Each row below holds a small network's activations on one input, seen along a few directions.
In each table, some parts of the input vary, and every possible input appears once, in random order.
Descriptions start from the smaller parts, as in this example, which fits no table here: one of 2 separate values, together with either a single point or one of 9 places around a ring or (one of 4 places along a line, together with one of 8 places around a ring).
Shared parts are said once, and a part with two or three values counts as separate values.
In the rows, 128 means zero.

Table:
R1: [153 190  75 178 165 111 131  91 161  91 207 136]
R2: [120  90 142  74 142 123 149  72  98 246 102  71]
R3: [134 104 174 174  85 150  91 217 119  22 124 181]
R4: [114 148  91 152 152 135 126 187 147  80 122 177]
R5: [125  63 132 163 129 166 162 176 133 137  84  95]
R6: [110 105 122 127 128 157 174 149 123 146 102 117]
R7: [124 106 101 187 158 142 114 211 154  68 108 156]
R8: [120 166  71 125 155  92  74 133 154 100 134 160]
R9: [101  90 155  74 134 163 183  98  97 236  87  97]
R10: [120 179 154 104  79 127  81 168 114  52 134 206]
R11: [133  82 154  94 130 103 139  68 113 236 107  57]
R12: [176 202 146 167 104 112 113  79 124  44 215 158]
R13: [148 156 110 150 152 123 178  64 135 150 188  70]
R14: [115  65 162  98 132 184 206 121 104 220  85  91]
R15: [137 175 142 100  88  95  47 129 125  56 144 186]
R16: [ 99 129 114 104 129 140 153 128 119 161 102 123]
R17: [147 160 154 119  80  78  39 117 137  45 149 173]
R18: [116 127 102 103 136 106 121 100 123 169 116 100]
R19: [128 117 113 121 126  88 111  93 137 159 122  88]
R20: [105 171  84 127 149 121 106 166 146  94 121 180]
R21: [135  20 172 137 129 194 195 151 118 214  64  66]
R22: [131 153  82 142 147  77  65 123 167  91 140 148]
R23: [154 124 155 119 164 141 211  39 113 219 176  35]
R24: [128 151 163 135  79 142 103 191 113  36 137 203]
Q: What is each input in this table made of?
A: one of 4 places along a line, together with either a single point or one of 5 places along a line
Q: Changing only the place on the line of 4 turns R3 into R21. The same change can be made to R12. Which row results?
A: R23
Q: A walk changes only the place on the line of 4. It starts at R9 and steps to R16. List the rest of the walk in order.
A: R20, R10
Q: Which other rows agree with R22 in the place on the line of 4? List them by row number.
A: R1, R4, R7, R8, R20
Q: Change only the place on the line of 5 in R6. List by row number the other rows that result.
A: R5, R16, R18, R19

Table:
R25: [105  86 182  88  99 162 148 171  97 150  78 129]
R26: [113 134 119 131 119 117 100 163 134  94 109 174]
R27: [115 140 107 129 109 111  90 145 129  86 120 150]
R28: [141  72 165 127 106 154 149 113 118 168 100 101]
R29: [123 145 120 134 119 150 108 179 137  79 119 191]
R30: [115  93 105 122 166 157 211  98 135 219 107  57]
R31: [136 148 118 147 109 105 105 140 141  81 140 129]
R32: [148 209 114 108 131  85 128  24 120 140 207 114]
R33: [144 147 117 101 154  83  95  64 143 166 151 102]
R34: [119  77 134 127 150 149 170 128 104 210 101  84]
R35: [141 140 128 164 135 120 117 146 142  77 163 139]
R36: [138 145 125 160 139 141 116 165 137  66 141 165]
Q: What is each input in this table made of?
A: either one of 2 separate values or one of 4 places along a line or one of 6 places around a ring
Q: A walk changes only the place on the ring of 6. It starts at R29 and steps to R26. List the rest of the walk in order.
A: R27, R31, R35, R36

Table:
R37: [143 149 116 147 148 119 143  96 134 131 166 111]
R38: [122 109 121 151 131 152 141 169 137 108 109 138]
R39: [136 153 101 144 143 115 134 102 140 124 157 117]
R40: [114 118 122 136 124 131 111 177 134  98 105 155]
R41: [136 167 114 119 129 100  94 100 136 109 154 145]
R42: [130 108 136 151 134 157 149 164 130 114 120 131]
R43: [121 121 134 130 113 131  99 169 129  95 106 165]
R44: [130 165 103 126 140 100 106 109 138 113 152 133]
R45: [139 166 140 112 107 102 101  95 124 104 159 143]
R46: [125 121 159 123  91 136 103 164 113  87 113 160]
R47: [109  65 153  98 132 167 185 128 104 222  76  83]
R48: [131  94 137 100 145 126 169  63 117 231 119  52]
Q: Changing only one part turns R37 into R42. The same change can be made to R45. Which row results?
A: R46
Q: What is each input in this table made of?
A: one of 2 separate values, together with either a single point or one of 5 places along a line
Q: Change only the choice among 2 separate values in R44. List by row number the other rows that result.
A: R40

Table:
R49: [115 101 124 157 125 173 148 234 144  80  90 182]
R50: [134 173  64 133 121  59  46 124 146  83 135 140]
R51: [146 127 108 167 179 130 164  96 163 158 161  61]
R52: [116  73 124 171 136 174 114 213 143  79  82 161]
R53: [146 147  97 152 185 139 193  99 136 149 168  86]
R54: [129 154  83 148 172 146 207  96 126 142 169  82]
R55: [107 125 137 116 122 150 159 138  83 167 125 125]
R56: [134 100 158 126 148 135 132 131 104 174 120 124]
R57: [134 135 123 112 134 142 158  76 118 178 133 127]
R58: [165 160 175 130  99 123  93 119 125  57 186 172]
R59: [143 114 133 123 130 125 135  73 141 182 121 105]
R60: [117  80 167  74 120 124 122 123 124 180  72  92]
R61: [155 136 109 159 189 136 174  96 153 157 163  79]
R62: [111  66 155  81  95 103 131 122 117 170  72  76]
R63: [148 175 176 126  91 120 113 125 121  46 183 173]
R64: [172 161 164 154  63 112  85 115 111  41 166 138]
R65: [ 90 122 142  56  97 162 151 131  97 181  89 111]
R66: [148 123 133 117 140 135 143  73 133 183 126 121]
R67: [166 158 171 141  90 122  79 116 123  57 175 156]
R68: [120  92 165  70 127 138 127 123 119 186  81 110]
R69: [135 114  98 175 149 115 166  98 160 152 168  45]
R70: [109 192  76 112 151  73  72 128 151  88 148 179]
R71: [114  75 120 185 112 162 120 208 133  66  71 142]
R72: [119  81 125 161 140 174 127 218 144  84  94 177]
R73: [127 174  78 115 155  76  54 124 157  96 151 175]
R74: [122 114 150 122 138 142 147 138  91 170 127 129]
R75: [127 189 168 129  82 122 126 123 114  48 172 170]
R76: [106 109 155  65 115 149 140 131 105 184  90 115]
R77: [129 170  74 124 147  75  41 121 157  95 142 159]
R78: [103 123 118 155 109 176 163 240 142  83  78 178]
R79: [123  78 149 141 114 107 131 130 101 161 113  92]
R80: [ 87 208  71 114 142  77  87 123 145  87 137 177]
R81: [129  90 159 133 140 125 124 130 109 171 113 108]
R82: [117 142 108 106 119 153 169  71 109 172 133 124]
R83: [137  99 121 131 102 106 141  75 135 174 126  89]
Q: Changing only one part turns R59 into R66. The same change can be made to R60. Which row results?
A: R68
Q: What is each input in this table made of?
A: one of 5 places along a line, together with either one of 3 separate values or one of 4 places along a line
Q: Change only the choice among 3 separate values in R73. List by row number the other rows that result.
A: R58, R72
Q: Change only the place on the line of 4 in R62. List by row number the other rows that result.
A: R69, R79, R83
